Each row below holds a small network's activations on one input, seen along a few directions.
Each table varies a few parts of the input and shows all the possible inputs, shuffled.
A made-up example of a description, with smaller parts first: one of 4 places along a line, together with either a single point or one of 9 places around a ring or (one of 3 separate values, together with one of 5 places around a ring).
Shared parts are said once, and a part with two or three values counts as separate values.

Other details of the inputs shift rows strongly along two fixed directions, in all tables alike. That doesn't count.

Rows:
row 1: [-4,6,-56,-18,-10,-48,16,18,33,19,10]
row 2: [45,-18,-26,5,-2,-33,-9,3,5,21,10]
row 3: [-10,31,-20,55,10,12,-22,-31,-12,-7,4]
row 4: [45,-60,42,-37,-30,36,20,-2,-23,20,-18]
row 5: [-48,37,16,43,17,0,4,-33,5,-24,-25]
row 6: [30,-47,20,-37,-40,60,34,20,-24,16,-21]
row 7: [9,2,40,19,13,82,3,-20,-61,14,16]
row 8: [27,7,-4,-17,14,-47,11,2,36,13,19]
row 9: [-50,49,-2,-2,30,10,-61,10,-6,-50,-20]
row 10: [-6,15,-34,-5,-30,-58,11,7,28,28,23]
row 11: [14,-18,11,-10,-2,-40,22,5,15,8,-18]
row 12: [-30,-5,27,35,10,44,-1,-21,-17,-10,14]
row 13: [-21,35,-46,51,39,14,-24,-25,4,-23,-13]
row 14: [-4,8,5,-15,-50,-33,27,3,47,2,-9]
row 15: [-50,57,19,8,9,-2,-61,-7,-13,-51,-1]
row 16: [23,-9,15,-52,-16,-43,-39,38,-7,-13,11]
row 17: [27,4,-21,-24,-4,-10,34,30,19,14,21]
row 18: [-3,0,-19,-12,-14,-35,38,31,31,2,-20]
row 19: [4,-50,45,16,32,68,-9,-23,-46,2,3]
row 20: [-24,15,-20,15,40,-32,-25,-40,16,2,-7]
row 21: [25,-60,10,-18,-17,54,31,36,-30,19,20]
Description of these inputs: one of 3 separate values, together with either a single point or one of 6 places along a line.
The inputs of row 11 and row 18 match in every part but the choice among 3 separate values. If row 4 is changed in the same way as row 11 into row 18, which row does it become? -> row 6
Change only the choice among 3 separate values in row 16. List by row number the other rows that result. -> row 9, row 15
Which other rows agree with row 15 in the choice among 3 separate values? List them by row number. -> row 3, row 5, row 7, row 10, row 12, row 14

Rows:
row 22: [-42,27,-2,16,17,-23,-17,-19,16,-30,-19]
row 23: [10,-13,13,31,17,77,-3,-43,-55,0,-8]
row 24: [12,-15,-8,-25,-33,-31,10,30,28,-1,9]
row 25: [-6,-6,32,5,14,79,-15,-25,-60,-15,-20]
row 26: [16,-5,-37,3,-28,-23,33,29,13,28,20]
row 27: [-23,38,-13,12,22,-14,-25,-23,14,-23,-9]
row 28: [-24,36,-4,23,31,-13,-26,-11,23,-20,-1]
row 29: [19,-5,-28,-8,-20,-24,34,23,19,24,30]
row 30: [14,-16,-12,-20,-26,-43,0,29,11,10,20]
row 31: [-34,37,4,18,26,-10,-17,-9,32,-26,-11]
row 32: [-27,21,16,23,30,-16,12,-43,34,-14,-7]
row 33: [41,-45,23,-33,-27,48,2,22,-70,34,20]
row 34: [5,-11,30,22,27,67,-24,-19,-66,-14,-9]
row 35: [-39,32,-3,13,18,-6,-20,-15,33,-28,-10]
row 36: [7,1,30,15,28,69,-22,-21,-68,-7,-11]
row 37: [-11,-12,30,14,23,71,-30,-20,-64,-2,1]
row 38: [32,-60,33,-28,-35,50,11,28,-62,19,10]
row 39: [32,-15,-19,-2,-26,-33,19,8,25,36,2]
row 40: [36,-48,16,-16,-29,67,44,22,-54,33,20]
row 41: [-32,26,-9,20,23,-25,-27,-20,7,-24,-7]
row 42: [23,-2,-17,-31,-26,-30,2,25,17,15,19]
row 43: [5,0,-7,-34,-31,-38,12,28,19,14,8]
row 44: [15,-12,-9,-28,-34,-35,13,27,22,-1,3]
row 45: [16,-10,1,-35,-33,-26,16,27,-2,14,2]
row 46: [-28,44,1,14,24,-16,-12,-14,21,-27,-22]
row 47: [22,-14,-12,-6,-32,-31,29,10,34,30,-8]
row 48: [50,-55,19,-27,-30,49,3,22,-66,18,14]
row 49: [25,-16,-8,-27,-27,-16,0,29,9,15,23]
row 50: [3,1,30,14,29,74,-25,-19,-62,-3,-4]
row 51: [-42,35,-27,41,14,-1,12,-14,25,-11,-11]
row 52: [20,-28,-28,-31,2,-30,31,26,34,15,-11]
row 53: [-24,29,-15,30,12,-6,6,-37,32,-19,-18]
row 54: [19,-2,-13,-29,-26,-45,4,24,5,16,12]
row 55: [-31,29,1,6,16,11,-18,-19,12,-22,-13]
row 56: [-21,12,-33,16,58,-12,-9,-24,29,-13,-21]
row 57: [27,-16,5,-24,-28,-23,17,35,5,4,2]
row 58: [-33,29,2,23,24,-14,-17,-10,28,-33,-14]
row 59: [-35,13,2,35,24,-15,2,-35,35,-5,-17]
row 60: [23,-27,-8,-3,-18,-37,22,8,22,35,14]
row 61: [-19,-13,39,10,17,77,-20,-18,-58,-7,-9]
row 62: [22,-16,-15,-21,-27,-34,0,28,18,5,20]
row 63: [-23,28,-5,27,30,-17,-27,-12,19,-27,-3]
row 64: [18,4,-3,-29,-25,-32,15,34,25,11,7]
row 65: [-18,20,8,26,35,-19,2,-44,25,-7,4]
Describe the family of inputs behind these rows. -> one of 2 separate values, together with either a single point or one of 6 places along a line or (one of 3 separate values, together with one of 5 places around a ring)
The inputs of row 55 and row 42 match in every part but the choice among 2 separate values. If row 38 is changed in the same way as row 55 into row 42, which row does it become? -> row 30
Change only the choice among 2 separate values in row 47. List by row number the other rows that result. -> row 39
Change only the choice among 2 separate values in row 58. List by row number the other rows that result. -> row 63
